A small network was trained on made-up records. Each row is its average activation on records with the value named, seen along a few directions.
Related values have similar rows: they may be neighbours, one step apart, or belong to one group.
Random noise pushes rows far along 7 fixed directions. That doesn't count. These rows show it; they differ only by the noise:
[-179   34 -255  -70 -115 -347  -44  780 -252 -100  -85   -7   -2   35
  443   33   11  385  240  469 -223  219  -19]
[ -29 -120  -84 -125   71 -109  368  283   -5 -381  111 -424   14  -89
  184  -52   41  -87  -12  143 -610 -215   -5]
[-131   36  -70 -192   81 -246    6   -1 -149 -369  189 -255   45  -91
  111  120  134 -160 -127  -42 -419 -105  -36]
[-167 -125  182 -494   47   33  234   18  136 -260   32  134  -24 -423
 -279  151  -89 -184 -554 -372  -89 -342   -8]
[-498  444 -121 -341 -115 -121 -434  269 -351 -393 -109  692 -161  -55
  122  484  -70   64 -138 -181  248   65  -38]
[  -5  316 -134   -4   77  116 -191 -378  107    4  106   45 -139  217
 -194  197  -46  -83   17  -26  188   63   43]
[  73  215 -151  196   59  337  184  217   36  -75  -36 -106 -165  219
  174  -63  -92   80  276  229 -127  -65   12]
[-348  555  -18 -373  -49 -201 -584   81  -30   79 -632 -471 -160   96
 -160  121  249 -531   39  509 -310  151 -197]
[  52 -115 -227  -12  -23 -133  284  417  125  -27   47 -222  -37   95
  145  -57 -102  269  187  406 -225   68   76]


Values of Y:
y1: [-152  -66 -229 -103 -144 -338 -242 -763  540  104 -170 -590  -13  124
 -534  142  152 -310   36  203  -26  164  168]
y9: [ 130 -180 -105   16 -180   27  190   26  203 -279   90  259  -74  154
  -78   80 -137 -132   14  -42  111  -21  195]
y2: [-377  430 -142  237 -113 -116 -629 -281 -324 -357 -215  126 -114  151
  257  239  248 -190  199 -218  -99  151   13]
y8: [  52   -5  202 -206 -149 -191 -224   62    9  385 -405 -143  -26  -68
 -256 -154  175 -319  -56   83  153  145  -65]
y6: [ 114 -459  185  -34  -70   24  642  688  202  -75 -181  478   81 -197
   75 -264 -478  426   -4   84  124 -247   90]
y7: [ 170  -53 -102  235   57 -477 -334 -664  212  289  170 -316  157  518
 -206   -2  -84   39  318  350  164  480   -5]
y5: [  65 -235   63 -205  121  339  643  360  173 -115 -231  -87 -138 -106
    5 -170 -230 -190   67  161 -428 -375  109]
y11: [  88  101  387   13  117  247 -120   27 -279  304 -323 -590  262 -229
   42 -416  354 -430 -183  167 -474   -6 -256]
y12: [   4  127  104  423  263  114 -125 -544 -373 -457  515 -108  180  250
  286   45  161 -275  305 -390 -216  -85 -158]
y3: [ -12 -228  115 -161 -228 -725 -379  397 -231  524  -84  205  162 -218
   93   11  270  217 -220  138  475  375  -76]
y10: [  37 -183 -217  494  -93   83   42  -67 -254   29  246   99   79  -38
  281   20  105  400  280 -222   62  -50   53]
y4: [-121 -238  358 -503   27 -427 -196  105 -345   34  116  -95  311 -611
  103  -64  314  -10 -646 -331 -298  -72 -287]
The values of Y form 4 separate groups.
Which other values are in the same group as y1? Give them in the order they are listed.
Answer: y2, y10
Which other values are in the same group as y3? Give them in the order they are listed.
Answer: y9, y8
Which other values are in the same group as y6? Give them in the order they are listed.
Answer: y7, y12

Values of B:
b5: [  81  -64  416  225  190  483  358 -192 -122 -361   -1  112  104 -233
   16 -193  -35 -364 -137 -587 -149 -482   53]
b12: [ -75 -123 -171  188 -122 -185 -173 -244  197  -59   85  123  -36   72
 -117  196 -119  168  127 -150  262  171  109]
b7: [-298  158  -61 -311 -184 -304 -150  467 -382 -276 -124 -141   -8  -19
  332   83  249 -159  -39  267 -331  135 -146]
b9: [ 157   61  -45  188  -71  106   39  605 -321  156   94  440   -3  124
  414 -101  -81  587  196  176  378  244  -89]
b4: [  39  336   87   -5  105  184 -205   -9   21  -91 -110 -137 -135  214
   78    2  -20 -287  151  150  -81  -51 -179]
b8: [-306  336   18 -293  -73    0 -296  564 -244   97 -525   67  -65 -281
   72   24  109 -140 -235  169 -166   50 -154]
b2: [  25  -15  199 -444   32 -349 -634 -733  207  590  116  458   69  -52
 -670  266 -144  -25 -505 -182  751  383   62]
b14: [ 329 -422 -100  343   20  -53  289 -157  162  239  215   85  100  -10
  -43 -203    8  310  169 -162  314  -44  211]
b1: [ 623 -319 -495  220   35 -135  355 -589  732  514  441 -764  -98  571
 -399 -178  -86  195  364  622    0  391  353]
b11: [-198  146  204 -245  -35 -204 -721  239 -437  502 -225  254  195 -385
  177   21  294  278 -346  -16  197  279 -227]
b3: [ -50   17 -122  -25  182   16   94 -503   -7 -285  669  474   62   97
  -77  384 -199  319  -81 -470  335  -59   67]
b6: [-230   41  -25 -129 -201 -240 -412 -236  117  257 -118  559  -21   23
 -368  323  -95  -54  -59 -164  690  204  153]
b13: [ -94   71  -45  -39 -104 -365 -119 -428  383   37 -354 -578 -104  113
 -459  -18  117 -394   46  180 -196   15   77]
b10: [ 173 -496 -163    1  253 -336  492 -636   49 -526  912 -647  321  -37
   25   62  114  -95 -195 -225 -762 -250   32]
The values of B form a line.
A walk along B starts at b12 and steps to its neighbour b13. Put b8, b11, b3, b10 in the order it reaches them.
Answer: b8, b11, b10, b3
Name the neighbours of b4, in listed order.
Answer: b9, b2
Name the neighbours of b6, in listed order.
Answer: b5, b14
